Each row below holds a small network's activations on one input, seen along a few directions.
Each table varies a few parts of the input and shows all the possible inputs, shuffled.
Descriptions start from the smaller parts, as in this example, which fits no table here: one of 6 places along a line, together with either a single point or one of 11 places around a ring or (one of 3 separate values, together with one of 8 places around a ring).
Shared parts are said once, and a part with two or three values counts as separate values.

Other details of the inputs shift rows strongly along two fixed directions, in all tables alike. That doesn't count.

Rows:
r1:  1.701  0.655 -0.074  0.348  2.219 -0.044  3.383 -0.747  1.045  1.605  0.729
r2:  0.602  0.133  2.139  1.693 -3.800  2.409 -2.522  3.023 -0.631 -0.156 -0.209
r3:  2.228  0.215 -1.054  1.018  2.691  0.104  3.169 -0.346  0.255  1.447  0.015
r4:  0.715 -0.165  0.192 -1.465  1.916  0.483  1.107 -3.209  1.007  1.453  0.630
r5: -0.791 -0.799  3.643 -0.835 -3.286  1.061 -2.950  2.646 -1.483  0.669 -0.034
r6:  0.027 -0.483  1.006 -2.260 -3.753 -0.231 -2.758  2.454  0.574 -0.549  0.826
r7:  0.042  0.521 -0.746 -2.133  3.808  0.508 -1.292 -3.160  0.134  1.449 -0.531
r8:  0.449 -0.121  0.780 -2.341 -1.627 -0.316 -5.605  2.209  0.738 -0.179 -0.759
r9: -1.290  0.478 -0.742 -2.333 -1.643  0.696 -5.366  2.895  0.070 -0.944  0.525
r10:  0.101  1.052 -1.704  0.721  2.202  0.931  3.246 -0.337  0.332  1.201  2.198
r11: -1.212  0.129 -2.362 -2.230  2.037  1.661  0.662 -2.834 -0.593  0.577  0.301
r12:  0.580  0.027  0.302 -1.829  1.922  0.521  1.485 -2.927  1.055  1.096  0.434
r13:  1.913 -0.036  0.835  0.827 -3.063 -1.317 -2.042  3.992  0.270  1.034  1.060
r14:  2.065 -1.162  0.373 -0.496 -2.973 -0.842 -3.680  2.052 -1.231 -1.010  0.858
r15: -1.003  0.391 -0.402 -2.395 -1.644  0.489 -5.161  2.929 -0.141 -0.946  0.166
r16:  2.061  0.260 -1.428  1.233  2.767 -0.152  2.751 -0.565 -0.623  1.810  0.266
r17: -8.790 -2.215  0.736  6.806  1.282 -8.624  0.708 -6.024  3.385 -4.272 -3.752
r18:  0.928 -1.996  1.880  1.032 -3.105  2.329 -3.139  2.706 -1.425 -1.008 -0.206
r19: -0.736  0.348 -0.990 -1.517  1.903  1.291  1.547 -2.490  0.123  0.679  1.558
r20:  0.398  0.964 -1.376  0.677  2.207  0.731  3.440 -0.301  0.118  1.201  1.831
r21:  0.637 -0.871  0.438 -2.616 -3.305 -0.407 -3.939  1.890 -0.137 -0.282 -1.151
r22:  0.463  0.595 -1.088  0.219 -3.871  0.090 -1.702  3.857 -0.687 -0.698  1.495
r23:  0.736  0.208 -1.390  1.002 -2.684  0.025 -1.333  5.469 -0.672 -0.595  1.316
r24:  1.838  0.461 -0.188  0.718  2.216 -0.077  3.002 -1.027  0.998  1.962  0.920
r25:  0.035  0.575 -0.541 -2.202  3.816  0.624 -1.169 -3.035  0.537  1.436 -0.674
r26:  2.056 -1.103  0.582 -0.570 -2.967 -0.730 -3.557  2.173 -0.830 -1.027  0.724
r27: -0.731  0.738 -0.748 -3.113  3.421  1.159  0.023 -2.380  0.838  0.372 -0.637
r28:  1.922 -0.093  0.624  0.904 -3.068 -1.427 -2.168  3.869 -0.132  1.048  1.195
r29: -1.029  0.432 -1.327 -1.461  1.900  1.500  1.349 -2.521  0.338  0.684  1.913
r30:  1.250  0.082 -0.584  0.610 -2.771 -0.339 -1.037  5.346 -0.390 -0.697  0.823
r31:  0.906  0.732 -0.543 -0.067  1.903  0.298  3.886 -0.491  0.832  1.239  1.082
r32: -7.597 -1.183  1.321  8.318 -4.384 -9.711 -3.159 -0.333  2.402 -6.228 -3.645
r33: -0.590 -0.956  1.349  0.249  1.855  3.390  1.231 -2.788 -0.053  1.809 -0.182
r34:  0.432  1.980 -0.890 -0.406  1.516  1.248  2.649 -1.956  0.305 -0.108  1.361
r35:  2.204  0.000  0.428  0.216 -3.857 -0.923 -1.944  3.167 -0.018  0.069  0.214
r36:  1.151  1.704 -0.227 -0.635  1.649  0.758  2.761 -1.941  0.669  0.178  0.476
r37:  1.483  1.615 -0.333  0.106  1.697  0.446  1.806 -2.636  0.229  1.101  0.682
r38: -0.980 -1.105  2.613 -1.614 -3.154  1.223 -3.627  2.336 -2.412  0.561 -1.649
r39:  0.929 -0.588  0.102  2.740  2.635  3.026  3.285  0.076 -0.796  1.805 -0.818
r40:  0.790  0.716 -2.235  0.970  2.682  0.913  3.604  0.375 -0.617  0.684  0.920
r41: -7.678 -0.637  0.510  8.134  0.901 -8.357  2.013 -5.225  3.530 -5.313 -3.927
r42:  0.159  0.874  3.263  0.626 -3.580  1.175 -1.956  3.334 -1.796 -0.020 -0.102
r43:  1.580  0.059  0.937  0.087 -3.114 -1.010 -1.088  4.684  0.714  0.114  0.857
r44:  2.093  0.405 -0.933  0.642  2.694  0.138  3.546 -0.071  0.309  1.088 -0.181
r45:  1.727  0.398 -1.091  0.392  2.723  0.267  3.821  0.234  0.238  0.867 -0.090
r46:  0.773 -1.061  0.330 -2.252 -3.309 -0.447 -4.319  1.606 -0.187  0.072 -0.950
r47:  2.041  0.042  0.070  0.413 -3.781 -1.183 -2.371  2.935 -0.883  0.428  0.459
r48:  0.485 -1.253  3.005 -0.036 -2.885  1.095 -2.573  3.016 -2.591 -0.873 -0.097
r49: -1.554  0.427  1.895 -1.695  3.886  2.448 -0.165 -2.189 -1.221  1.583 -1.489
r50: -0.161 -0.790 -0.028 -3.035 -3.620 -0.066 -3.438  2.144 -0.353 -0.653 -0.793
r51:  0.722  1.787 -0.536 -0.802  1.305  0.973  2.989 -1.989  0.522  0.028  0.737
r52:  1.984 -0.614 -0.439 -0.678  2.312  0.513  1.490 -2.841 -0.101 -0.094  0.576
r53:  0.218  0.537  1.531  0.886  1.668  1.848  3.482 -1.226 -1.977  1.839 -0.533
r54: -0.780 -1.261  0.315 -0.528  1.984  3.553  0.555 -3.100 -0.981  1.704 -1.797
r55:  2.055  0.307 -1.205  1.150  2.775 -0.038  2.877 -0.446 -0.218  1.789  0.122
r56: -0.083  2.109 -1.699 -0.014  1.601  1.603  2.351 -1.834  0.025 -0.005  1.853
r57: -0.305  0.656 -0.437 -2.949  3.760  0.943 -0.201 -2.333  0.985  0.520 -0.897
r58:  1.298  0.483 -1.403  0.227  2.378  0.481  4.050  0.185  0.096  0.722  0.171
r59:  0.611 -1.010 -0.027 -2.055 -3.235 -0.715 -4.750  1.365 -1.056  0.426 -0.689
r60:  0.097  0.404  2.081  1.381  2.378  1.608  3.687 -0.290 -1.225  2.461  0.199
r61: -0.454 -0.592 -0.380 -2.642 -3.413  0.207 -3.777  2.173 -0.572 -0.793 -0.160
r62:  0.784 -0.930  2.132  2.432 -3.201  1.748 -1.623  4.527 -0.324  1.051  0.127
r63:  0.019 -0.282 -0.889 -2.858  2.078  0.814  1.083 -2.936  0.057  0.769 -1.086
r64:  0.903 -0.794  1.578  1.939 -3.913  1.989 -1.828  3.590 -1.076  0.430 -0.606
r65: -8.354 -1.683  0.413  7.976 -4.671 -9.225 -1.499  1.033  2.435 -6.866 -3.492
r66: -1.022  0.937 -1.101 -2.717  3.630  1.432 -0.319 -2.352  0.617  0.230 -0.004
r67:  0.549 -0.120 -0.165 -1.273  1.986  0.219  0.685 -3.445  0.144  1.812  0.881
r68:  0.538 -0.104 -1.626 -0.722  2.305  1.323  1.924 -2.119 -0.985 -0.865  1.498
r69:  1.476 -0.423 -0.483 -1.298  2.345  0.679  2.143 -2.259 -0.127 -0.678  0.482
r70:  0.207  0.027  0.146 -2.084  1.945  0.649  1.762 -2.627  0.984  0.872  0.535
r71:  0.734 -0.439  2.396  1.660 -2.508  0.700 -0.891  5.514 -2.228  0.669 -0.676
r72:  1.048 -0.338 -0.793 -1.465  2.002  0.890  2.370 -2.308 -0.273 -0.826  0.745
r73:  1.845 -0.419 -0.326 -1.048  2.317  0.550  1.869 -2.562 -0.057 -0.456  0.388
r74: -0.678 -0.550 -0.854 -2.304 -3.325  0.360 -3.876  2.327 -1.068 -0.696 -0.027
r75:  0.761  0.506 -0.758  0.172 -3.866 -0.115 -1.506  3.892 -0.898 -0.695  1.130
r76:  2.066  0.194  0.541 -0.152 -3.853 -0.886 -1.563  3.448  0.028 -0.290  0.022
r77:  0.311  0.068  0.888 -2.707 -1.624 -0.276 -5.223  2.493  0.790 -0.531 -0.961
r78:  1.025  0.863 -1.096 -0.556  1.192  0.551  3.683 -1.423  0.077  0.613  0.343
r79:  0.758 -0.145 -1.149 -1.066  2.214  1.170  2.028 -2.275 -0.490 -0.964  1.368
r80:  0.243 -0.017 -1.957 -0.673  2.300  1.527  1.729 -2.153 -0.771 -0.863  1.859
r81: -0.513  0.306 -0.517 -1.857  1.813  1.138  1.649 -2.644  0.620  0.584  1.424
r82:  1.519  1.711 -0.071 -0.384  1.621  0.630  2.486 -2.245  0.738  0.398  0.382
r83:  0.605 -0.956  0.178 -2.124 -3.226 -0.599 -4.628  1.491 -0.654  0.413 -0.833
r84:  2.033  0.101  0.278  0.338 -3.775 -1.072 -2.247  3.056 -0.481  0.412  0.324
r85: -1.106 -0.321  0.767 -0.621  3.665  3.683 -0.727 -2.496 -0.054  1.454 -1.607
r86:  1.455  0.781 -0.787 -0.390  1.536  0.333  3.453 -1.376  0.224  0.764  0.084
r87: -8.756 -1.235 -0.200  8.511  1.402 -8.417  3.451 -3.176  3.464 -4.994 -2.808
r88: -9.172 -0.142 -0.671  8.133  0.895 -7.603  2.452 -4.522  2.666 -6.108 -3.031
Each input here is: one of 8 places along a line, together with either one of 2 separate values or one of 9 places along a line.
Question: Changing only the place on the line of 8 turns r1 into r77. The same change can be made to r87. Which row results?
Answer: r66
Question: Changing only the place on the line of 8 turns r56 into r23. The same change can be made to r41. Which row results?
Answer: r3
Question: Changing only the place on the line of 8 turns r9 into r11. The same change can be made to r25. Which row results?
Answer: r83
Question: Which other rows does r14 become when the place on the line of 9 takes its other values? List them by row number.
Answer: r26, r52, r68, r69, r72, r73, r79, r80
Question: Which other rows does r32 become when the place on the line of 8 takes its other values? List them by row number.
Answer: r7, r14, r16, r28, r47, r59, r67
Question: Which other rows does r5 become when the choice among 2 separate values takes its other values? List them by row number.
Answer: r33
Question: Which other rows does r54 become when the choice among 2 separate values takes its other values? List them by row number.
Answer: r38
Question: Which other rows agree with r84 in the place on the line of 8? List them by row number.
Answer: r22, r35, r47, r53, r64, r65, r75, r76, r78, r86
Question: Which other rows does r19 become when the place on the line of 9 takes its other values? List them by row number.
Answer: r4, r6, r12, r17, r29, r67, r70, r81

Rows:
r89: -4.482 -0.528  1.861  6.105 -6.362 -5.194 -3.331  8.342  0.928 -5.919 -1.408
r90:  2.973 -1.821  2.277 -1.649  0.720  4.023 -1.073 -1.385 -3.265  2.129  0.084
r91:  0.904  1.546  0.707 -2.844  5.065  2.513  3.964 -5.587  0.175  3.590 -2.048
r92:  1.314 -0.156  2.394 -4.592 -4.493  2.212 -5.073  6.283 -0.718  2.858  0.165
r93: -0.416  2.161  0.708 -3.900  1.076  4.261 -0.107  0.927 -1.621  1.885  0.317
r94:  4.098  0.195  1.027 -0.974 -6.574  3.064 -1.143  7.258 -0.869 -0.637  3.151
r95: -4.471 -0.706  0.631  8.069  3.552 -6.721  6.031 -4.195  3.337 -3.477 -4.298
r96: -4.462 -3.007  2.395  5.712 -0.630 -3.773 -3.087 -1.390  0.388 -2.650 -5.754
r97: -5.452 -4.447  3.100  5.004 -5.387 -4.195 -7.802  5.455  0.099 -2.972 -4.137
r98:  1.425 -1.419  0.617 -1.331 -0.018  6.115 -0.663 -0.996 -2.633  1.352  0.582
r99:  4.367  1.447  1.291 -4.041 -4.450  0.840 -7.113  4.160  1.129  1.371  1.106
r100:  1.195  2.932 -2.866  1.528  5.519  2.678  6.663 -2.084 -1.234  2.549  2.093
r101:  6.062  1.277  0.287  0.060 -5.699  0.512 -2.888  6.982 -1.061  2.433  1.197
r102: -4.277 -0.738 -0.135  7.921  1.650 -6.915  5.437 -5.056  0.970 -2.380 -1.389
r103:  3.546  0.830 -1.380  0.266  0.647  1.398  2.288  2.828 -0.490  4.112  2.245
r104:  0.253  0.858  0.796 -4.001 -1.287  4.557  0.651 -1.022 -1.071  1.628  1.021
r105:  0.983  0.649  1.882 -3.679  2.495  2.428  2.935 -4.530 -1.346  2.689  0.218
r106:  2.474  0.010 -3.849 -4.770 -0.483  2.356 -0.018 -0.987 -0.641 -0.725  2.404
r107: -5.489 -0.478 -1.485  7.972 -0.804 -4.907  4.356 -2.975  1.441 -3.382 -0.796
r108:  5.655 -0.189  2.730 -1.261 -5.800  0.964 -1.566  6.882 -1.506  0.132  2.698
r109: -3.520 -2.342  2.362  5.866 -6.375 -6.591 -3.351  8.203  2.268 -3.950 -1.836
r110:  2.572  0.814 -2.751 -5.124 -3.672  1.406 -5.723  6.460 -1.627 -1.469  1.981
r111:  3.698  0.614 -3.573 -4.047  4.081  0.402  1.677 -3.655  0.364  1.112 -0.415
r112: -7.085 -2.325 -3.539  3.561  4.894 -7.857  2.440 -5.590  3.275 -3.896 -3.422
r113:  3.203 -0.201 -2.763 -4.448  3.299  0.228  2.266 -4.494 -0.914  0.336  1.602
r114: -0.386  1.715 -1.815 -2.207  4.721  2.863  3.510 -7.353  1.694  0.968  2.447
r115: -4.807 -0.877  1.841  2.980 -1.814 -6.653 -3.010 -3.030  2.634 -3.962 -0.997
r116:  1.852  1.005 -0.377 -3.840  1.900  1.722 -1.936  0.008  1.697  3.043  2.155
r117: -1.216  0.090 -0.516  0.228  7.508  5.269  3.261 -4.585 -2.365  1.757 -0.960
r118: -0.510  3.091 -1.858 -2.565  6.721  2.994  2.405 -4.873  0.963  1.475  1.994
Question: What is each input in this table made of?
Answer: one of 5 places around a ring, together with either one of 2 separate values or one of 4 places along a line
Question: Changing only the place on the ring of 5 turns r112 into r110. The same change can be made to r92. Which row results?
Answer: r93
Question: Which other rows does r111 become when the place on the line of 4 takes its other values? List them by row number.
Answer: r91, r96, r99
Question: Which other rows does r95 become when the place on the ring of 5 takes its other values? List them by row number.
Answer: r89, r94, r108, r109
